A small network was shown many inputs. Here are its activations along a few directions, one row for each input.
Each table varies a few parts of the input and shows all the possible inputs, shuffled.
A made-up example of a description, with smaller parts first: one of 8 places around a ring, together with either a single point or one of 9 places around a ring or (one of 2 separate values, together with one of 6 places along a line).
Shared parts are said once, and a part with two or three values counts as separate values.
In the rows, zero is written as 128.

A family of inputs:
r1: [136 107 140 115  88 124 131 120 112 119 192 132  86 108 152 106 138 124]
r2: [137 107 219  76  80 142  78 131 154 124 114 144 173  78 111  90 155 164]
r3: [127  94 197 106  97 152  90 129 143  95 103 139 174  85 175 122 138 170]
r4: [118 205  85 162 152 100 165 127 127 111  89  74 112 154 160 151 129  97]
r5: [141 108 100 166 120 112 148 103  97 147 196 129 108 138 120 106 124  83]
r6: [ 71 205 149  89  63 147 103 136 197 105  99 137 110 102 119 123 201 114]
r7: [101 190  54 162 125 123 152 122 153 132 116 106  60 134 117 153 174  78]
r8: [148  84  71 160 201 141 147 151  82 155 106 134 149 174 117 154  62 164]
r9: [111 214  51 150 206 114 174 148 112 144  71 117 125 187 101 146  91 127]
r10: [ 87 198 100 124  95 144 144 132 167 105 122 109  54 114 143 134 184 101]
r11: [148 102 228  88  92 160  67 139 152 106  93 133 203 120 150 120 133 172]
r12: [132 132 224  80  61 142  83 118 150 129 160 168 176 117  89  66 158 124]
r13: [133  91 143 125 108 132 135 124 116 115 157 109  99  79 169 112 131 151]
r14: [113 123 197  94  60 136  98 117 142 117 182 161 161 104 123  75 155 122]
r15: [100 182  47 149 169 110 153 126 161 146 108 122  72 159  75 177 152  74]
r16: [153  70  96 164 198 115 148 122 107 139 108 123 136 145 131 178  87 129]
r17: [104 214 131 124 122 121 156 137 142  83  96  77 106 134 185 133 137 121]
r18: [148  84  95 160 138 116 146 111 104 146 150 106 106 101 146 132 121 125]
r19: [154  68  99 160 193 116 141 130 108 140 119 109 149 168 139 186  79 129]
r20: [139  99  92 152 164  98 151 109 105 162 187 144 120 164  78 131 102  78]
r21: [115 196  80 150 196  82 167 136 132 123  80  88 124 179 116 174 108  94]
r22: [ 87 213 179  77  63 150  88 140 202 114  77 143 122 113  83 112 204 118]
r23: [157  76 106 173 149 130 137 125 100 125 128  94 136 142 182 161 100 134]
r24: [141 124 214  66  61 138  74 122 153 131 149 169 162 108  98  84 162 137]
r25: [106 230 208  75  90 131  99 141 178  95  53 112 176 134 128 112 157 136]
r26: [150 100  91 151 118 108 141 107  99 150 185 130  93 129 130 126 127  97]
r27: [143 109  54 137 171 123 150 129  84 182 165 171 106 164  68 120  88 125]
r28: [146  76  87 147 181 102 148 117 112 160 141 122 119 127 103 157  99 120]
r29: [ 88 221 179  89  91 125 114 141 172  83  74 105 162 121 162 121 154 133]
r30: [147  91  84 138 161  90 143 117 105 162 175 143 105 154  85 148 105  92]
r31: [119  98 192  90  79 135  93 129 147 113 135 137 157  66 145 100 151 162]
r32: [145 104 225  92  98 159  75 131 150 106  83 146 190  97 141 112 141 172]
r33: [140  92  60 147 189 127 155 137  87 175 129 147 118 133  81 125  81 154]
r34: [140  85 151 142 126 145 133 129 111  94 124 109 115  97 196 132 119 160]
r35: [123 115 187  80  60 132  89 120 145 120 170 162 146  96 132  94 158 135]
r36: [142  84 154 138 120 146 125 137 112  93 135  95 127 120 205 141 110 161]
r37: [128  91 202 103  90 149  82 142 143  91 113 124 185 107 181 128 129 172]
r38: [128 117 148 129  90 132 139 112 111 119 205 132 102 117 146  88 135 110]
r39: [134 116  63 153 172 126 158 126  82 179 176 171 120 172  59 101  84 112]
r40: [147  86  68 164 207 139 154 143  82 154  96 148 136 151 108 146  70 163]
r41: [155  78 103 177 155 128 144 116 100 125 117 108 123 119 173 152 109 134]
r42: [ 94 198  21 152 178 133 159 148 138 161  97 148  70 164  54 146 134 108]
Describe the family of inputs behind these rows.
Answer: one of 6 places along a line, together with either one of 2 separate values or one of 5 places along a line
The inputs of r34 and r40 match in every part but the place on the line of 6. If r10 is changed in the same way as r34 into r40, which row does it become?
Answer: r42
Start at r25 and move only the place on the line of 6, one step at a time. The first step leads to r29. Which rows follow, in order?
Answer: r17, r4, r21, r9
List by row number the other rows that have the place on the line of 6 in common with r6.
Answer: r3, r14, r29, r31, r35, r37

A family of inputs:
r43: [133 105 150 117 100 143 115 125 121 130 158 150 130 116 126 102 133 137]
r44: [135 107 146 125 119 128 122 125 129 117 122 112 132 101 158 132 131 144]
r45: [146  90  80 150 190 134 140 136 100 161 109 144 140 151 100 150  84 150]
r46: [116 131 122 121 115 135 119 128 148 130 131 139 112 125 114 136 150 118]
r47: [125 130 127 139 125 135 125 129 140 114 109 112 125 128 152 148 138 126]
r48: [134 122 165 112 113 118 112 123 137 125 125 127 153 114 126 120 134 129]
r49: [135 118 176 110 107 130 111 126 124 120 146 139 163 130 133 105 122 135]
r50: [130 111 140 118 109 130 116 122 135 134 139 137 122  99 120 117 144 132]
r51: [112 168 109 134 136 130 144 136 131 115 104 112 112 131 144 133 131 130]
r52: [144 107  39 184 192  94 181 117  82 156 166 113  85 167 114 154  88  89]
r53: [137 102 156 124 112 140 121 130 116 112 142 125 140 118 165 117 119 150]
r54: [125 147 148 118 119 123 113 128 149 122 114 125 145 141 120 137 141 114]
r55: [113 184 130 116 130 121 134 133 141 123 107 124 131 144 113 123 134 118]
r56: [108 170 105 123 124 132 137 133 139 134 121 133 104 129 106 119 144 120]
Describe the family of inputs behind these rows.
Answer: either one of 2 separate values or (one of 3 separate values, together with one of 4 places along a line)
Change only the place on the line of 4 in r47. List by row number the other rows that result.
Answer: r44, r51, r53
Which other rows belong to the same alternative as r52? List them by row number.
Answer: r45

A family of inputs:
r57: [161  75 218 104 122 141  94 134 113 101 116 123 210 133 181 124  89 178]
r58: [132 136  42 179 216 133 168 145  92 152  79 121 136 176 117 159  73 144]
r59: [147 123  93 170 180  95 153 122 120 123  98  82 121 156 152 185 108 102]
r60: [145  63 150 125 138 159 105 138 135 114  84 122 140  95 169 161 122 183]
r61: [135 114  84 149 142  88 147 109 122 155 184 125  91 152  88 145 130  67]
r62: [ 88 237 160  77  66 138 104 132 191 122 111 150 104 131  72  99 200  93]
r63: [120 147 129 148 126 132 153 133 119  86 112  78 107 109 207 133 125 143]
r64: [153  69 207  99  81 125  93 111 108 140 193 168 185 105 108  65 121 137]
r65: [118 128  38 153 185 117 168 127  93 181 166 171 102 161  50 116  94 107]
r66: [ 82 245 161  89 107 130 112 149 193  90  34 101 148 127 137 142 171 132]
r67: [116 141 114 131  78 128 140 118 117 121 194 130  78 111 150  95 152 106]
r68: [140  58 140 113  95 150  99 118 132 151 164 165 112  81 104 112 151 144]
The inputs of r67 and r63 match in every part but one. If r62 is changed in the same way as r67 into r63, which row does it become?
Answer: r66
Describe the family of inputs behind these rows.
Answer: one of 2 separate values, together with either a single point or one of 5 places along a line
Change only the choice among 2 separate values in r59. List by row number the other rows that result.
Answer: r61
